Each row has a name. After each piece below comes the name of the row it's from, unless a question asks for something else. Each question is about the rows just above it. Places in a row count from 0.

[112 102 145 117 117 147  83 129  97 133 136 165 136 154 130 173 119 127
 123  89 136 132 130 136 173 136 123 173 128  99 125 127 173 136 113] : musi
[144 112 131  83 111 113 101 128 158 122 130  55 113 143 118 161 123 123
 123 139 123  87 130 143 135 131 136 143 101 114 146 100 105 143 135] : vur
[120 143  91 164 138 113 102 129 116 172 127 121 105 102 136 158 121 117
 134 122 122 133 154 106 127 116 107 111  94 125 129  57 152 109  73] : Zadis
[121  94 132  83 131 140 169 126  90 130 137 136 137 119 116 116 125 122
 129 137 129 145 106 130 106 123 133 122 144 113 132 150  20 158 124] : mal
[148 122 168 199 128 129 252 129 123 145 129  85 128 143 126 107 135 134
 110 160 124 140 112 106 156 138 139 106 107 133 141 165  96 129 131] : ker
[143 144 128 186 137 120 146 128  84 120 115 146 143 102 133 135 147 133
 147 134 134 136 107 116 141 122 145 135 118 131 144 153  74  72 124] : zopum
At which places does ker hold [129]?  5 7 10 33
[100] is at row and place  vur, 31
Row and place of [90] in the named rows:  mal, 8
Go on from [145 129  85 128 143] to the end of its row.  [126 107 135 134 110 160 124 140 112 106 156 138 139 106 107 133 141 165
  96 129 131]
[72] is at row and place  zopum, 33
Every place of [173] in musi:  15 24 27 32
The rest of the row after [113 102]:  [129 116 172 127 121 105 102 136 158 121 117 134 122 122 133 154 106 127
 116 107 111  94 125 129  57 152 109  73]

[168  84 108 112 149 121  63 124 120 175  85 125 142 114 201 185 141 184
 175 147] = Seb
[111 216 146 134 136 122 149  95 140  31 212 150  45  72 116 171  86  96
  58 114] = Vuga
[120 120 136 129 136 121 100 119 140 139 100 110 145 150 115 102 142 111
 120  94] = Rula
[155 136  99 127 110 144  88 139 147 114 119 164 124 151 158  76 134  75
 123 144] = Kube
[95] is at row and place  Vuga, 7
Where in the named rows is [58]?  Vuga, 18
Places of [145] in row Rula:  12
The rest of the row after [136 121]:  [100 119 140 139 100 110 145 150 115 102 142 111 120  94]
Places of [96] in row Vuga:  17
After [145 150], its row goes on with  [115 102 142 111 120  94]
Row and place of [141] in the named rows:  Seb, 16

[132 129 131 168 124 140 135 150 135 129 132 126 120 122 138 125 130 141
 130 226 126 148 237  56 216] : sorak
[169 148 191  71  88  94 191 146 115 128 132 166 135 125 129 130 111 169
 190 200 136 152 215  71 190] : donit
[132 129 131 138 124 140 135 150 135 129 132 126 120 122 138 125 130 141
 130 133 134 123 124 127 127] : Nopu
Every place of [169] in donit:  0 17
The rest of the row after [191 146]:  [115 128 132 166 135 125 129 130 111 169 190 200 136 152 215  71 190]

[ 84 143 143 143 199 109 189] -> Fuge
[  9 117 220 108 199 110 189] -> vebe
[153 168  69 132 131 131  59] -> bute
Where in the named rows is [108]?  vebe, 3
Row and place of [132] in the named rows:  bute, 3
Places of [143] in row Fuge:  1 2 3
At which places does bute hold [131]?  4 5
After [  9 117 220], its row goes on with  [108 199 110 189]

[ 71 155 201 152 114 117  33 128 128  30 112 153  33 193] -> Ser
[220 143 121 159 129 183 212 118 118 151 167  65 212 136] -> Feg
[152 161 234  48 131 169 117  59  59 119 125  83 117 125] -> lize
[ 77 111 131 114  39 105  39  40 149 111 111  39  67 111] -> mas
[133 126 133 158 191 172 126 220 220  84  29  90 126 191] -> vepos
[140 163 113  92 111 139 135 201 201  72 116  78 135 248] -> vum
[ 87 147 250  92 145 132  28  46  46  85  96 119  28 150] -> farif
[ 68  86 156 156  16 108  51 107 107  79 190 158  51 209] -> vavom
[ 88 119 252  52 141 187  88  22  22 144 156  98  88  81] -> nov
After [117  59  59], its row goes on with  [119 125  83 117 125]
Where in the named rows is [193]?  Ser, 13
At which places does mas hold [39]?  4 6 11
After [ 86 156], its row goes on with  [156  16 108  51 107 107  79 190 158  51 209]
Row and place of [16] in the named rows:  vavom, 4
Places of [158] in row vepos:  3

[149 110 101 173 109 121 109 119 190  49 138 168 137 181 125 149 109 154
  93 138  82 129  94 128 182 140  94 162  97 136 124 171 138 165 175]  miral
[147 162 199 129  95 178 102 110 138 163 144 130  91 118 119 162 158 138
 151 149 110 112 183 138  99 129 137 106 161 166 154 118 149 149 124]  Rused
[ 78 143 197  95 165 171 166 118  80 225 200 106  82  35 109 136 185 141
 115 173 117 154 170 160 115 195  92  72 193 158 147 171  75 131 123]  Mukot
At which places does miral hold [109]?  4 6 16
At which places does Rused hold [138]?  8 17 23
Places of [162] in row miral:  27
Places of [110] in row Rused:  7 20

[123 115 145 135 122 126 147 126 157 122 123 130 151 123  97 151 128 126
 135]  tefe
[132 104 139 123 132 138 119 130  90 133 138 123 115 104 150 132 104 128
 125]  Bobo
[128 180 107 133 122 116 131 135 188 128  20 133 127 156 136 166 168 132
 160]  Vuta
[135 156 129 102 133 159  93 125  54 140 137 125 105  87 205 182 139 131
 127]  Lasam
[123 115 130 135 122 126 147 126 157 122 123 130 151 123  97  93 128 126
 133]  Rupo
[128 134 128 125 124 121 126 127 143 126 149 133 140 133 118 124 125 127
 127]  Molid
[129 164 116 135 123 126 127 131 160 127  83 134 133 153 128 144 146 129
 135]  vezis
[126 125 125 133 126 129 141 130 144 126  92 129 137 138 123 124 139 128
 140]  Vez
Go on from [153 128] to the end of its row.  [144 146 129 135]
After [130 135], its row goes on with  [122 126 147 126 157 122 123 130 151 123  97  93 128 126 133]
At which places does Bobo hold [132]?  0 4 15

[183  81 187 217 143 102 183 148 114 122  81 122 123 120 165 183  87 110
 183]  Duf
[121 119 102 199 117  90 133 160  79 156 136 130 157 195 154 102 134 114
  82]  Muvom
[183  81 187 217 143 102 143 148 114 122 144  97 154 186 150 143 166 115
 166]  fasa
[121 119 102 199 117  90 133 160  79 156 136 112 108 165 139 158 158 159
 231]  duneg
[ 46 186 111 133 132 132 130 149 108  96 131  89 108  96 173  76  78 182
 118]  limu
[213 185 111 183 103  71 144 131 104 137 109 113 154 200 140 116 179 133
 106]  suz
[183 157 187 217 143 102 143  77 114 122 144 168 123 104 165 183  87 110
 186]  pudam
Row and place of [112] in the named rows:  duneg, 11
Places of [110] in row Duf:  17
At which places does Duf hold [183]?  0 6 15 18
After [186 111], its row goes on with  [133 132 132 130 149 108  96 131  89 108  96 173  76  78 182 118]
[103] is at row and place  suz, 4
Where in the named rows is [168]?  pudam, 11
which: [183  81 187 217 143 102 183 148 114 122  81 122 123 120 165 183  87 110
 183]  Duf

[127 153 174  76 136 126 113  87 141 124 126  96  92 107 119 111 121 111
 139 165 134] = Sopi
[152  98  71 130 147 118 105 109 130 136 150 122 126 115 110 141 127 130
 130 128 125] = Nizen
[121 145 147 109 125 137 124 125 129 124 127  96 137 125 161 126 125 115
 120 123 141] = Faza
[124 139  23 107 130 128 122 120 126 119 125 132 133 123 149 123 128 123
 121 126 141] = safas
[146  95 166 138 146 101 118 114 122 150 144 118 116 121  82 127 135 151
 135 136 118] = Pap
[136 102 128 184 120 123 147 152 130 155 130 118 111 144  67 137 129 147
 148 136  94] = Bik
[116 142 167 102 121 122 121  98 121 131 127 127 121 119 133 117 134 118
 116 173 132] = Vifo
[131 112 132 162 123 129 138 155 121 131 128 149 150 138 133 142 132 137
 122 104 122] = nebap
[ 97 114 162 156 108 126 136 133 103 126 138 156 155 166 145 115 138 146
  94 133 139] = tozaf
[120 120 204 143 122 128 132 136 121 127 131 139 140 142 134 126 131 136
 118 122 130] = vaguf
The rest of the row after [124 126  96]:  [ 92 107 119 111 121 111 139 165 134]
[117] is at row and place  Vifo, 15
Where in the named rows is [101]?  Pap, 5

[149  79 124 176 112 144  97  90  97 117 102  97 143 111  89 119  79 109
  79  95 161 144 113  79  84 155  77 126 128 182] = ros
[146  79 169 101 118 101  58 126 151 121 118 106 151 115 103 151  99 119
 147 127 146 151 113 214  84 155 104  88 135 130] = Zaker
[146 116  95 112 154 160 140 165 124 106 147 146 148 135 123  31 174 168
 149 126 108 134 146 124 146 141  66 148 108 130] = kot
[128 131 131  47  71 163 131 176 134 127 132 117 136 135 147 131 190 103
 145 160 103 134 137  71  71  71 142  80  73  71] = Dife
At which places does Zaker hold [146]?  0 20
At which places does Dife hold [103]?  17 20
At which places does ros hold [79]?  1 16 18 23
The rest of the row after [113  79  84 155]:  [ 77 126 128 182]
Places of [141] in row kot:  25
At which places does kot hold [146]?  0 11 22 24
Every place of [131] in Dife:  1 2 6 15

[124 127 126 137 128 133 133 125 123 149 116 129 117 122 125 115 116 115
 125 124 121 122 133 127 143 117 128 156 119 192 138] -> fevis
[124 127 126 137 128 133 133 125 123 149 116 142 142 142 125 115 116 107
 125 124 121 122 133 127 116 117 128 156 119 192 142] -> sovob
[124 137 133 137 128 133 133 137 123 149 116 129 133 122 137 115 116 115
 125 124 133 122 133 127  97 117 128 156 119 192 142] -> Govim
[122 114 121 121 136 139 139 142 126 108 130 130 144 108 125 130 128 108
 129 116 115 124 124 130 132 126 128 156 119 193 132] -> tob
[127 116 120 120 138 131 142 142 128 111 132 135 144 123 125 135 129 110
 130 118 116 125 112 130 132 128 117 156 122 162 134] -> beli
Every place of [137] in Govim:  1 3 7 14
which: [124 137 133 137 128 133 133 137 123 149 116 129 133 122 137 115 116 115
 125 124 133 122 133 127  97 117 128 156 119 192 142]  Govim
Every place of [142] in sovob:  11 12 13 30
Places of [130] in row tob:  10 11 15 23
After [125 115 116 115], its row goes on with  [125 124 121 122 133 127 143 117 128 156 119 192 138]

[157 140 124 136 106 111  87 133 104 130  82 108 139 133 156 127  62  99
 163 113  65 127 120 145 124  77 106 100  50 134 188 131 136  83  80 122
  65 101 122 102 107]  Doz
[142 117 117 117 113 161  95 116 133 133  99  89 142 101 124 136 109  38
 152 135  94  93 136 100 127 178 148 125 184  96 147  51 153  88 151  92
 106 156 174 129 127]  bap
[143 102  73 111 100 156  98 109 173 121  92  92 119  95 128 121 102  63
 157 156 126 121 107 109 143 160 162 122 159  99 144  70 127 113 111 103
 115 116 157 124 115]  gep
[129 127 152 111 138 146 117 124  92 134 123  96 147 107 118 112 118  52
 129 117  86  68 144  91 109 193 121 119 200 119 142  33 182 106 151 110
 136 167 190 137 136]  mizit
[161 149 123 126 155  86 135 105  77 126  88 112 146 116 160  70  72 154
 166  93  78 107 135 100 127 178 148 124  78 156 167 145 168 143  81 122
  95 103 182 112 112]  bug
[120 146 145 134 131 145 126 112 108 127 127  79 127 107  89 119 150  84
 151 125  99  77 132  84 139 201 143 105 167  98 115  66 171 139  85 106
 121 157 184 137  96]  Gara
At which places does mizit hold [109]?  24
Go on from [ 81 122] to the end of its row.  [ 95 103 182 112 112]
After [100 127 178 148 125], its row goes on with  [184  96 147  51 153  88 151  92 106 156 174 129 127]

[113 119 167  90 138 138  75 138 173 147 102  87] -> kov
[172 157 231  75 127 173  82 169 162 135 121  67] -> sez
[181 159 182 116 114 158 130 151 118 106 154 118] -> Val
[129 130 123 151 115 126 149 120 114 102 152 148] -> Riri
[156 120 167  86 132 162  80 151 155 144 117  88] -> Zupi
[105 119 167  90 138 138  75 138 173 147 102  87] -> Far
[121 119 130 132 122 124 131 130 132 106 140 127] -> sege
[102 113 143 143 131 117 115 113 143 134 114 143] -> Nub
[121 119 130 119 127 124 127 127 127 119 119 119] -> sidu
[123 137 121 113 138 129 104 121 138 152 107 128] -> vom
which: [102 113 143 143 131 117 115 113 143 134 114 143]  Nub
Every place of [113] in Nub:  1 7
Go on from [131 130] to the end of its row.  [132 106 140 127]
Places of [127] in row sidu:  4 6 7 8
Places of [119] in row sidu:  1 3 9 10 11
Row and place of [154] in the named rows:  Val, 10

[108 144 160  25  58 108 184 108 115 164  31 111 144 173] = Zoli
[107 145 116 136 136 217  54 190 194 111 166  89  65 108] = vadu
[107 112 124 175 145 106 176 105  85  83  67 212  86  90] = Leko
[106 112 143 153  65 105 180 113 140  98  26 182 148 158] = kele
[107 112 124 175 121 106 187 105  85  83  67  85 110 112] = kepad
Row and place of [140] in the named rows:  kele, 8
Places of [144] in row Zoli:  1 12
Go on from [ 65 105] to the end of its row.  [180 113 140  98  26 182 148 158]
At which places does kele hold [26]?  10
Places of [85] in row kepad:  8 11
The rest of the row after [175 121]:  [106 187 105  85  83  67  85 110 112]

[147  58  98 150 141  76 150  42 141 120  54 175 207 132  39] = Gez
[183  59  63 207 222  72 173 174 135 118 165  92 206 177  85] = ritep
[ 49 119 170  64  80 142  59  45 119 149 119  92 223 223  71] = negu
[ 90 106  67 202 110 138  42 201  84  66 137 197 211 158  36] = kego
[ 92 216 119 179 133 114 167  74 130 146 101 134  72 175 102] = buve
[177 162  59 116  53 171 132  84 105 192 129 187  80 224 140] = gera
[ 49 119 171  70 135 175  60  65 202 126  36  67 150 156 101] = sape
[119 169 158  78  71 197  53  51 159  95  70  48  71 211  73] = nalab
[118  91  35  90 145 222 220 157  69 209 207 163 144 110 204] = Kiso
[197 145 220 132 156 134 137  75 184 147 107 179 139  83 124] = maz
Places of [120] in row Gez:  9
Every place of [119] in negu:  1 8 10
Row and place of [157] in the named rows:  Kiso, 7
The rest of the row after [ 49 119 170]:  [ 64  80 142  59  45 119 149 119  92 223 223  71]
Where in the named rows is [167]?  buve, 6
At which places does Gez hold [58]?  1

[ 73 132  74 146 127 147 151 156 116 136 136 119  22 135] -> fata
[ 92 115 141 114 127 103 116 135 125 143 121 140 118 146] -> zumo
[128 118 123 187 134 119  89 135 126 163 124 151 126 125] -> mef
[174 120 150  92 119  78 102  94 127 138 126 119 217 125] -> Pomud
[142 130 130  81 130 100 122  99 129  97 128 123 148 117] -> fomev
[156 112 174 103 127 123 110  56 113 111 126 112  90 139] -> vatom
[142 130  87  81 130 100 122  99 129  97 128 123 148 117] -> vig
The rest of the row after [103 116 135]:  [125 143 121 140 118 146]
Where in the named rows is [74]?  fata, 2
Every place of [136] in fata:  9 10

[208 144 161   9] = lup
[145  48  76 175] = Kap
[156 175 130 145] = Sato
[ 79  51 110  63] = kebak
[184 165 161 255] = Peka
[207 144  46 124] = Dumov
[145  47  76 175] = noka
[173 188 121 149] = Monod
[100 233 161  48] = bup
[140  96 119  18] = gura
[ 88 144 158 126] = fuf
[188] is at row and place  Monod, 1
The rest of the row after [208 144]:  [161   9]
The rest of the row after [156 175 130]:  [145]

[135  94  60 111 147 143 177 197] : Naro
[123 139 151 134 119 126  51  52] : Vime
[151 139 151 134 119 106 151 106] : feler
[ 52  52 159 159  52 183 159  52] : kuno
[100  90 150 159  27 183  53  52] : Pomeb
Places of [151] in row feler:  0 2 6
Places of [52] in row kuno:  0 1 4 7
After [ 52 159 159  52], its row goes on with  [183 159  52]
At which places does kuno hold [159]?  2 3 6
The rest of the row after [ 52 183]:  [159  52]

